A small network was shown many inputs. Here are its activations along a few directions, one row for each input.
Each table varies a few parts of the input and shows all the possible inputs, shuffled.
Descriptions start from the smaller parts, as in this example, which fits no table here: values(2) and (point or line(11) or (line(6) and ring(8))).
Shared parts are said once, and a part with two or three values counts as separate values.

Other details of the inputs vary at random and push rows far along two fixed directions, the same in every table; ignore that.

A family of inputs:
row 1: | -300 |  203 | -288 |   80 | -211 |  110 | -702 | -142 |   74 |  104 | -102 |   16 |    0 |  -10 |
row 2: |  109 | -217 |  -26 |  -62 |   90 | -104 |  361 |  133 | -172 |  112 |  -90 |   28 |    7 |   -5 |
row 3: | -237 |  385 |  -75 |   94 | -105 |  140 | -874 | -170 |  215 |  -95 |    6 |  -72 | -150 |   -9 |
row 4: |  -64 | -115 | -275 |  -21 |  -23 |  -87 |   53 |  186 |  -96 |  309 | -204 |   66 |  -16 |  -64 |
row 5: |  196 |  120 |  527 | -104 |  101 |  -26 |  298 |  -94 |  -33 | -302 |  285 |  -58 |   55 |   77 |
row 6: | -239 |  -82 | -263 |    1 | -116 |   94 |  104 |  -44 |  -32 |  247 | -178 |   84 |   85 | -226 |
row 7: |  -94 |  -71 |   -2 |    4 |  -83 |   59 |  416 |   -9 |  -42 |   10 |   12 |  -14 |   -4 | -215 |
row 8: |  168 |   10 |   93 |   -2 |  105 |  -94 |   36 |   57 |   22 | -128 |   65 |  -28 |  -58 |  121 |
row 9: |  306 |  -95 |  351 |    9 |  238 |  -64 |  258 |   18 |    8 | -241 |  158 |  -16 |  -10 |  165 |
row 10: |  -96 |  130 |   15 |  -95 |  -45 |  -31 |  -21 |   -3 | -126 |  129 |   39 |   15 |   43 |  -68 |
row 11: |   44 |  233 |  -29 |   45 |  -13 |  -81 | -766 |  -44 |   65 |  -70 |  -57 | -147 | -153 |  186 |
row 12: |  100 | -149 |  -82 |  -27 |   31 | -128 |  409 |  143 |  -81 |  106 |  -69 |   29 |  -19 |  -18 |
row 13: |  -92 |  -78 | -323 |  -29 |    3 | -102 |   69 |  202 |  -85 |  276 | -159 |   95 |  -16 |  -58 |
row 14: |   18 |   14 |  -87 |    5 |   42 |  -65 | -113 |   99 |   55 |   71 |  -35 |   52 |  -69 |   49 |
row 15: |  269 |   30 |  388 |   15 |  239 |   15 | -190 |  -16 |  144 | -292 |  178 |   -9 |  -54 |  209 |
row 16: |  255 |   42 |  363 |   45 |  255 |   -2 | -169 |  -12 |  147 | -284 |  193 |   10 |  -38 |  216 |
row 17: | -218 |  -95 | -338 |  -17 | -250 |   60 |  139 |  -31 |  -97 |  178 | -117 |  -58 |   92 | -111 |
row 18: |  -48 | -149 |    9 |   -7 |  -65 |   60 |  415 | -103 |  -57 |   16 |  -40 |   -8 |  115 | -196 |
row 19: |  157 |  -25 |  368 |   70 |   -5 |  123 |  151 | -181 |  109 | -374 |  242 |  -34 |   93 |   65 |
row 20: | -236 |  -90 | -326 |   -6 | -187 |  124 |  125 |    9 |  -20 |  226 | -126 |   49 |   99 | -107 |
Each input here is: values(2) and (point or line(4) or ring(5)).
The inputs of row 14 and row 12 match in every part but the values(2) part. If row 15 is changed in the same way as row 14 into row 12, which row does it become? -> row 2
Which other rows does row 10 become when the values(2) part takes its other values? List them by row number. -> row 5

A family of inputs:
row 21: |   22 | -112 | -197 |  -68 |  146 | -182 |  122 |  274 | -154 |  314 | -155 |  121 |  -50 |    8 |
row 22: | -139 |  230 | -108 |   63 | -126 |  111 | -793 | -179 |  160 |  -79 |  -41 | -130 |  -71 |   89 |
row 23: |  246 |   20 |  517 |   20 |  170 |  137 |  295 |  -73 |  208 | -381 |  310 |   53 |   46 |   79 |
row 24: | -157 |  -30 | -165 |  -71 | -148 |   -7 |  188 |   -6 | -146 |  189 | -104 |  -49 |   48 | -154 |
row 25: |  466 |   13 |  538 |  -56 |  308 | -163 |  183 |   60 |   20 | -352 |  244 |  -72 |  -70 |  268 |
row 26: | -155 |  343 |  -67 |   87 |  -24 |   36 | -920 | -130 |  172 |  -73 |  -12 |  -66 | -153 |   44 |
row 27: |  201 |   58 |  433 |   -8 |   67 |   64 |  269 |  -92 |  103 | -361 |  276 |  -52 |   21 |   73 |
row 28: | -138 | -106 | -136 |  -34 |  -64 |   17 |  240 |   21 | -126 |  208 |  -70 |  114 |  125 | -124 |
row 29: | -153 |  -56 | -180 |  -53 | -139 |  -41 |  164 |  -16 | -204 |  184 |  -79 |   -5 |   89 | -112 |
row 30: | -139 |  -82 | -124 |  -56 |  -73 |   59 |  257 |   34 |  -70 |  214 | -104 |   73 |   73 | -171 |
row 31: | -109 |  -58 | -159 |  -15 |  -88 |  -69 |  282 |   45 | -142 |  153 |  -97 |   -5 |  -13 | -169 |
row 32: |  -88 |  244 | -101 |  137 |  -60 |   59 | -852 | -147 |  209 | -153 |  -30 | -108 | -151 |   99 |
row 33: |  238 | -112 |  396 |   53 |  108 |  122 |  264 | -127 |  128 | -367 |  231 |    5 |  109 |  129 |
row 34: | -135 | -118 | -281 |   20 | -124 |   48 |  183 |   53 |  -12 |  168 | -114 |   47 |   45 | -100 |
row 35: |   40 | -234 | -366 |  -20 |   47 | -191 |  118 |  282 | -146 |  335 | -255 |   73 |  -45 |   41 |
What is each input in this table made of? -> values(3) and (point or line(4))
The inputs of row 35 and row 25 match in every part but the values(3) part. If row 34 is changed in the same way as row 35 into row 25, which row does it become? -> row 27
Which other rows does row 26 become when the values(3) part takes its other values? List them by row number. -> row 31, row 32
Start at row 28 and move only the line(4) part, one step at a time. The first step leads to row 30. Which rows follow, in order? -> row 23, row 26

A family of inputs:
row 36: |   -4 |  146 | -199 |   78 |  -38 |  -28 | -765 |   14 |  149 |  -77 |  -37 |  -93 | -128 |  259 |
row 37: | -107 |  -56 | -215 | -104 | -120 | -165 |  177 |   89 | -322 |  303 | -124 |   20 |   92 |  -64 |
row 38: |  -22 |    2 |  394 |   50 |  -23 |  339 |  325 | -219 |  246 | -327 |  292 |   77 |  154 | -141 |
row 39: |  -23 | -242 | -343 |    8 |   18 | -104 |  127 |  190 | -101 |  310 | -194 |  132 |   63 |   40 |
row 40: | -295 |  258 |  -81 |   34 | -308 |  190 | -494 | -381 |   70 | -130 |   40 | -146 |  100 |  -71 |
row 41: |  199 |    4 |  287 |  -20 |    3 |  -40 |  313 |  -74 |  -11 | -251 |  137 | -146 |  -28 |   -5 |
row 42: | -106 |  392 |  -55 |   -9 |  -36 |  -20 | -760 |  -30 |  107 |  -48 |   65 |  -78 | -152 |  157 |
row 43: | -129 |  374 |    3 |   52 |   52 |  -19 | -809 |  -67 |  124 |  -48 |   -5 |  -51 | -186 |   21 |
row 44: | -135 |  -28 | -220 |  -91 |   -3 | -100 |  166 |  183 | -179 |  365 | -106 |  173 |   48 |  -91 |
row 45: |   95 | -170 |  272 |  154 |  -14 |  351 |  241 | -196 |  286 | -336 |  158 |   55 |  128 |   18 |
row 46: |  -32 | -227 | -387 |   67 |  -70 |  -51 |  179 |  173 |   -3 |  210 | -242 |   44 |  -61 |  -96 |
row 47: |  309 | -167 |  256 |   27 |  264 |   17 |   76 |   39 |  138 | -176 |   72 |   43 |   15 |  185 |
row 48: | -129 |  -34 | -275 | -106 | -177 | -143 |  230 |   86 | -279 |  249 | -109 | -103 |   38 |  -58 |
row 49: |  -51 | -240 | -353 |   55 |   42 |  -66 |  150 |  165 |  -65 |  246 | -246 |   81 |  -43 |  -89 |
row 50: |  189 |   60 |  363 |   23 |  138 |   28 |  283 |    8 |  180 | -259 |  179 |   10 |  -84 |   -8 |
row 51: |  153 |  -15 |  319 |  -27 |  100 |  -64 |  251 |  -84 |  -88 | -207 |  138 |  -95 |  -28 |    2 |
row 52: | -121 |  -85 | -175 | -127 |  -78 | -146 |  166 |   70 | -315 |  315 | -177 |  -12 |   57 | -107 |
row 53: |  208 |   30 |  410 |  -66 |  248 |   21 |  143 |   34 |   62 | -139 |  159 |   87 |   14 |   48 |
What is each input in this table made of? -> values(3) and (point or ring(5))
The inputs of row 49 and row 51 match in every part but the values(3) part. If row 39 is changed in the same way as row 49 into row 51, which row does it become? -> row 37
Start at row 43 and move only the ring(5) part, one step at a time. The first step leads to row 50. Which rows follow, in order? -> row 42, row 44, row 53
Which other rows does row 41 become when the values(3) part takes its other values? List them by row number. -> row 46, row 50
